These are the activations of a small neural network, seen along a few directions. Each row is one input.
In each table, some parts of the input vary, and every possible input appears once, in random order.
A made-up example of a description, with smaller parts first: one of 5 places around a ring, together with either a single point or (one of 2 separate values, together with one of 4 places along a line) or one of 11 places along a line.
Shared parts are said once, and a part with two or three values counts as separate values.
In the rows, 128 means zero.

Other details of the inputs vary at random and push rows far along two fixed directions, the same in every table; ignore that.

Table:
r1: [133 150 137  54  71 110 128  96 185 170 133  68  68  76 170  80]
r2: [137 126 185 163 142 133 102 165 104  92 171 169 149 117 118 127]
r3: [105  99 160 121 157 167 108 115  80  94 151 181 163  92 129 135]
r4: [115 135  80 112  86 141 142 101 161 155 115  87 120 140 148 125]
r5: [122 132  74 139 108 104 148 127 151 171  94  96 114 154 124 145]
r6: [117 129  65 168 128 125 164 140 133 129  89  84 130 197 133 133]
r7: [141 112 143 203 202 140 120 182  61  80 148 215 210 157  90 183]
r8: [134 112 206  61 106 146  88  97 128 119 164 137 106  21 141  91]
r9: [151 123  95 176 109 104 166 181 158 144 107  75 100 174 125 141]
r10: [105 109 165  86 128 169  95  80  97 108 160 170 152  60 140 128]
r11: [ 95 143 122  42  70 105 124  48 169 173 100  74  74  74 146  89]
r12: [131 112 154 201 208 134 125 179  58  70 136 205 203 162  91 171]
r13: [115 116 191  45 129 164  86  57 105 110 156 184 113  40 133 102]
r14: [146 107 191 119 142 140 105 138 115 112 159 151 133  74 133 118]
r15: [131 147 100  67  76 136 127  66 177 163 115  96  83 113 145 105]
r16: [145 148  95 184 134 103 150 196 150 132 131  95 120 196 123 141]
r17: [126 151  63 184 147 102 174 178 136 138  97 118 143 211 113 155]
r18: [111 129  86 117 106 104 149 119 152 167  93  96 104 140 126 127]
r19: [152 144  90 192 143 102 166 204 149 148 120  91 122 207 131 149]
r20: [125 160 125  91  72 101 125 119 181 152 147  80  80 121 152  89]
r21: [133 109 181 104 155 159  94  88  85  88 137 179 138  90 118 114]
r22: [135 138  71 150 130 127 151 132 145 144 102 119 109 179 125 154]
r23: [120  97 190  94 140 139  90  87  84 106 134 166 152  63 113 110]
r24: [159 104 170 186 188 135 120 192  93  98 161 171 167 138 116 150]
r25: [111 154 106  63  90 121 134  59 169 152 101  87  65 114 149 100]
r26: [101 134  82 130 118 127 151 114 141 134 101  90 116 157 144 130]
r27: [125 132 184  69 117 152  88  76 110 113 167 175 159  50 123 109]
r28: [147  80 152 188 181 145 107 165  68  99 136 199 199 135  89 173]
r29: [144 148 101 165 129 104 149 186 156 146 127  89 114 188 134 136]
r30: [129 158  77 165 132 101 163 149 139 134  89  93 134 198 117 130]
Description of these inputs: either one of 10 places along a line or (one of 4 separate values, together with one of 5 places along a line).
Q: Change only the place on the line of 5 in r3. List by row number the other rows that result.
A: r4, r6, r10, r26
Q: Which other rows belong to the same alternative as r20? List them by row number.
A: r1, r2, r8, r9, r14, r16, r19, r24, r29

Table:
r31: [109 131 112 126 121 123 138 114 124 131 111 118 127 137 127 127]
r32: [128 155 121 121 113 107 135 139 154 145 136 102 113 137 138 117]
r33: [133 156 122 118 105 110 137 136 157 142 134 104 109 134 137 112]
r34: [128 118  72 201 168 124 162 173 109 115 100 137 155 208 113 173]
r35: [114 103 173 114 162 158 100 111  77  89 146 188 162  87 120 132]
r36: [128 124  94 151 139 132 138 129 123 130 108 139 141 162 115 151]
r37: [139 121 193 132 159 145  99 143  90  86 172 181 157  96 118 128]
r38: [122 161 145  66  84 120 119  92 166 145 143  93  87  88 149  88]
r39: [133 129 116 130 110 129 134 133 149 138 127  99 110 138 142 120]
r40: [133 133 116 128 107 126 137 137 152 141 131  97 110 133 140 124]
r41: [129 133 114 130 110 118 136 142 152 150 133  99 116 133 141 127]
r42: [140 122 190 133 154 141  99 146  95  92 171 183 160  94 117 126]
r43: [101 137 126  89 104 128 125  85 133 136 118 112 112 102 136 107]
r44: [127 132 133  96  95 132 123 105 154 142 135  99  99 105 150 104]
r45: [131 108 211  75 130 147  85  96 104 108 163 164 125  38 128 104]
r46: [123 157 143  70  88 122 118  88 163 142 139  95  87  96 151  85]
r47: [131 135 121 117 101 128 133 129 155 143 133  95 105 123 143 118]
r48: [126 137 117 113  99 119 132 130 158 154 134  93 108 121 145 118]
r49: [133 121  78 191 169 134 155 165 110 122 103 144 153 199 112 168]
r50: [120 126 104 150 136 123 143 130 122 127 104 122 144 155 119 138]
r51: [115 113 178  77 144 165  93  75  91 107 154 185 146  61 128 120]
r52: [130 100 166 135 163 150 103 118  73  94 138 186 180 102 107 141]
r53: [123 124 101 142 127 126 132 122 124 132 110 132 138 154 114 141]
r54: [116 129  94 133 132 129 143 119 128 128 111 122 127 148 131 137]
r55: [132 130 138  95 105 120 124 105 149 143 122 102  92 106 140 103]
r56: [144  95 188 142 168 145  99 142  84  91 149 179 151  99 115 133]
r57: [120 130 114 121 131 136 128 105 123 129 118 141 131 129 128 140]
r58: [131 138 117 113  93 122 134 128 161 151 132  95 106 119 144 115]
r59: [136 150 104 164 133 104 147 173 145 137 128 108 128 176 128 137]
r60: [112 132 117 113 117 126 133 100 133 134 110 114 129 121 128 119]
r61: [124 124 100 145 129 127 132 124 124 131 109 132 139 155 113 141]
r62: [149 124 103 179 140 106 152 180 136 137 110 115 126 174 116 147]
r63: [135 128 120 139 128 106 138 151 142 147 120 108 115 139 128 131]
r64: [121 130 121 102 114 130 125  93 127 136 114 120 132 113 127 118]
r65: [122 138 142  73  93 111 120  99 160 160 130  95  89  82 144  99]
r66: [128 124  96 148 138 131 139 127 123 130 109 139 140 162 116 151]
r67: [114 103 173 116 163 157 102 113  76  90 146 189 164  91 120 135]
r68: [133 124  78 194 164 129 151 163 112 119 101 145 154 197 111 173]
r69: [134 132 131 108 109 116 132 122 150 144 122 100  96 115 134 114]
r70: [133 150 122 122 113 117 134 129 151 134 130 103 107 144 139 110]
r71: [144 126  97 181 131 118 151 181 140 136 123 112 134 176 126 149]
r72: [153  92 173 184 184 136 113 184  78  91 147 191 173 127 100 156]
Q: The inputs of r32 and r59 match in every part but one. If r70 is changed in the same way as r32 into r59, which row does it become?
A: r46
Q: The inputs of r60 and r50 match in every part but one. If r56 is changed in the same way as r60 into r50, which row does it become?
A: r55
Q: What is each input in this table made of?
A: one of 2 separate values, together with either one of 9 places around a ring or (one of 3 separate values, together with one of 4 places along a line)
Q: A walk changes only the place on the ring of 9. It starts at r57 and steps to r66. List the rest of the walk in order.
A: r53, r52, r50, r31, r67, r34, r51
Q: Change only the choice among 2 separate values in r68. List by row number the other rows that result.
A: r57
Q: Change only the choice among 3 separate values in r62. List by row number the other rows that result.
A: r33, r71

Table:
r73: [115 160  88 132 122 118 160 144 147 129 121 117 139 155 126 129]
r74: [154  97 143 158 156 131 125 144  98 121 114 168 157 125  97 151]
r75: [158  97 151 153 160 136 119 144  91 121 115 169 157 118 103 150]
r76: [121 183  92  82  88 111 147  67 175 145 106  68  79 149 155  86]
r77: [101 146 173  64 118 146 112  77 120 121 163 156 147  64 142  95]
r78: [127 116 148 152 162 121 115 146  85 108 132 173 154 145  99 136]
r79: [130 156  54 148 111 113 150 145 165 163 120  89 129 184 139 154]
r80: [138  81 147 158 165 145 117 147  84 105 120 142 165 129 119 150]
r81: [128  91 134 165 146 143 119 143 106 114 130 166 146 130 123 148]
r82: [124 112  96 143 115 118 147 131 134 144 101  84 121 146 127 131]
r83: [148 151 189  65  74 106 112 129 176 144 174  87  75  65 158  79]
r84: [116 118 117  66  82 134 117  75 172 160 117  98  85  86 162 102]
r85: [121 139  91 139 134  97 154 139 136 138  93 101 104 151 126 138]
r86: [120 115 153 144 164 120 121 132  94 116 121 155 139 120 119 142]
r87: [119 146  76 157 120  93 154 152 147 150  91  98 113 198 108 133]
r88: [124 121 136 166 150 146 110 146 105 109 162 180 184 133 106 166]
r89: [123 140  57 145 104 138 166 142 159 147 104  81  92 183 142 141]
r90: [120 148 149 132 137 140 114 112 109  88 132 151 145 130 118 120]
r91: [144 134 244  54 102 137  70 114 140 124 204 129  95   8 158  64]
r92: [129 109 125 136 151 167 131 131 117 113 140 147 133 139 133 146]
Q: What is each input in this table made of?
A: one of 2 separate values, together with either a single point or one of 9 places around a ring
Q: The inputs of r88 and r79 match in every part but the choice among 2 separate values. If r81 is changed in the same way as r88 into r79, which row does it become?
A: r84

Table:
r93: [112 140 132 116 138 125 119 106 112 119 129 152 145 125 119 127]
r94: [109 130 131 117 131 145 123 104 111 106 130 144 141 124 132 123]
r95: [129 125  78 153 127 100 154 138 143 157  85  99 120 172 119 143]
r96: [150 119  80 209 134  98 166 215 150 149 111  89 128 200 123 161]
r97: [117 102 152  78 112 154 105  77 122 132 133 135 116  68 139 111]
r98: [140 154  72 208 139 101 170 215 149 136 126  97 143 219 128 155]
r99: [138 129 195 134 146 144  94 147  97  91 184 176 172  93 123 121]
r100: [165  97 139 215 184 121 137 220  99 102 133 155 148 175 107 166]
r101: [131 139 122  95  82 106 139 124 182 172 123  66  68 110 153 103]
r102: [123 137  87  87  85 122 141  82 171 172  97  89  90 116 141 119]
r103: [148 118 187  93 113 128 101 116 135 125 149 128  98  73 132  99]
r104: [112 151  74 152 125 115 161 132 139 131  97  96 126 186 127 134]
r105: [112 126 124  85 101 118 127  85 144 154 103  98 102  95 134 108]
r106: [135 128 195 131 162 146 100 151  95  91 182 181 157  96 128 126]
r107: [145  99 104 190 169 125 143 172  99 124 102 157 161 174  96 170]
r108: [136 179 120  91  85 106 137 114 184 151 133  74  76 135 150  87]
r109: [136  90 107 197 168 136 145 171  94 108 102 146 160 176 111 164]
r110: [132 105 117 132 135 144 127 119 120 131 117 135 132 127 126 146]
r111: [136 129 148  94  79 115 117 118 163 155 141  88  99  86 141 100]
r112: [114 120 136 125 145 157 114 110 101 102 142 164 151 122 127 133]
r113: [110 167  82  83  84 124 141  75 170 159 111  98  97 130 144 114]
r114: [123  85 188 117 159 154  98 107  72  93 140 179 160  69 114 130]
r115: [130 156 170  75 112 127 110 108 145 123 164 125 102  83 149  92]
r116: [116 162  70 117 105 111 154 112 159 156  99  99 111 167 126 128]
r117: [120 113 172 113 160 172  91  99  76  85 163 200 170  89 122 140]
r118: [110 131 147 122 149 136 115 111  97 102 132 161 155 116 117 129]
Q: The inputs of r111 and r99 match in every part but one. If r103 is changed in the same way as r111 into r99, which row does it become?
A: r108
Q: What is each input in this table made of?
A: one of 2 separate values, together with either one of 5 places along a line or one of 8 places around a ring
Q: Change only the place on the ring of 8 in r113. List by row number the other rows that result.
A: r93, r94, r104, r112, r116, r117, r118
Q: Change only the choice among 2 separate values in r101. List by row number the other rows that result.
A: r106
